Each row has a name. After each piece below comes the name of the row it's from, unless a question asks for something else. Each question is about the rows just above it.

U: [141  92 120 128 147 122]
M: [171 128 140 166 142 161]
X: [ 77  82  77  88  99 151]
T: [143 172 180 163 128 164]
F: [175 176 138 126 132 116]
W: [147  82  77  99  88 152]
Y: [127 134 104 122 137 144]
Q: [146 188 114 169 127 102]
Z: [ 86 117 119 100 103  75]
The next 3 entries after [ 86 117]:
[119 100 103]
The entry that follows [141]:
[92]
[82 77 88 99]
X
What comes right after [172] in the named rows?
[180]
The row with [147  82  77  99] is
W
Where do [120 128 147] appear?
U

B: [130 131 133 125 174 139 123 146  91 112 126 129]
G: [134 120 145 107 112 164 121 123 124 144 145 129]
H: [127  83 135 135 118 133  91 144 131 117 126 155]
A: [133 119 108  86 116 145 133 172  89 103 152 175]
J: [151 125 144 161 146  73 144 135  79 128 151 145]
C: [136 110  85 162 137 156 128 136 115 164 124 142]
R: [ 85 148 148 140 112 176 153 140 121 121 163 119]
S: [122 106 151 134 125 136  76 137 150 127 128 146]
L: [ 85 138 130 143 125 112 150 147 139  94 162 132]
P: [109 102 106 165 147 151 136 156 104 156 135 163]
N: [127 124 170 126 120 121  75 174 142 124 155 142]
V: [107 121 134 112 123 145 164 120 119 152 177 176]
[151 136 156]
P
[109 102 106 165 147 151 136 156 104 156 135 163]
P
What are the next 3 entries after [ 85 148 148 140]?
[112 176 153]
The next 3 entries after [107 121 134 112 123 145 164 120]:
[119 152 177]
Right after [122] comes
[106]

D: [ 66 150  79  78  75  73 141  74  99  83 135 111  67  71 140 156 171]
K: [ 75  73  79  66  78 150  90  70 105  75  80 101 149 187  72  67  94]
E: [100 185  78 106  66  93 117 111  88 109  99 170  80 185 164  82 161]
Right after [187] comes
[72]
Give the next 3 entries after [100 185  78 106  66  93].
[117 111  88]
What are the next 3 entries after [ 75  73 141  74]?
[ 99  83 135]
What are the next 3 entries after [ 66 150  79  78  75  73]?
[141  74  99]
Right after [71] comes
[140]
Give the next 3 entries after [ 66 150  79  78].
[ 75  73 141]

neka: [129 126 136 128 122 123 131 121 122 130 120]
Lebo: [131 130 139 128 131  76 130 131 137 128 157]
Lizum: [126 127 179 120 120 111 132 123 131 132 108]
gogo: [127 124  88 131 132 141 129 136 142 129 139]
bava: [128 129 118 132 143 140 131 137 153 127 127]
Depa: [128 128 132 125 124 149 125 130 135 130 116]
Zilu: [130 128 148 131 143 132 140 139 153 124 138]
taget: [129 129 129 123 133 119 134 140 162 128 145]
Letu: [131 130 138 120 131 147 126 135 172 132 145]
nes: [129 129 126 136 138 151 137 126 100 125 104]
tibup: [129 127 114 136 130 103 134 126 125 128 128]
[131 143 132 140 139 153 124]
Zilu
What are the next 3 entries after [132 143 140 131]?
[137 153 127]
[129 118]
bava

nor: [126 127 114 123 122 132 116  88 105 145 103 140 126 127 145 126 123 143
 117 101  96 134 125 127 157]
zul: [115 123 122 119 116 129 114  85 107 140 102 141 123 127 148 127 124 141
 117 100  91 136 122 130 164]
dap: [122 127 110 138 124 131 106 101 108 135  98 148 140 123 116 121 114 141
 104 112  80 120 117 129 148]
puzu: [127 119 132 105 126 129 118 108 123 134 124 151 126 136 134 124 122 142
 112 123 109 137 133 136 145]
The next 3 entries after [119 116]:
[129 114  85]
[114 123 122] is in which row?
nor

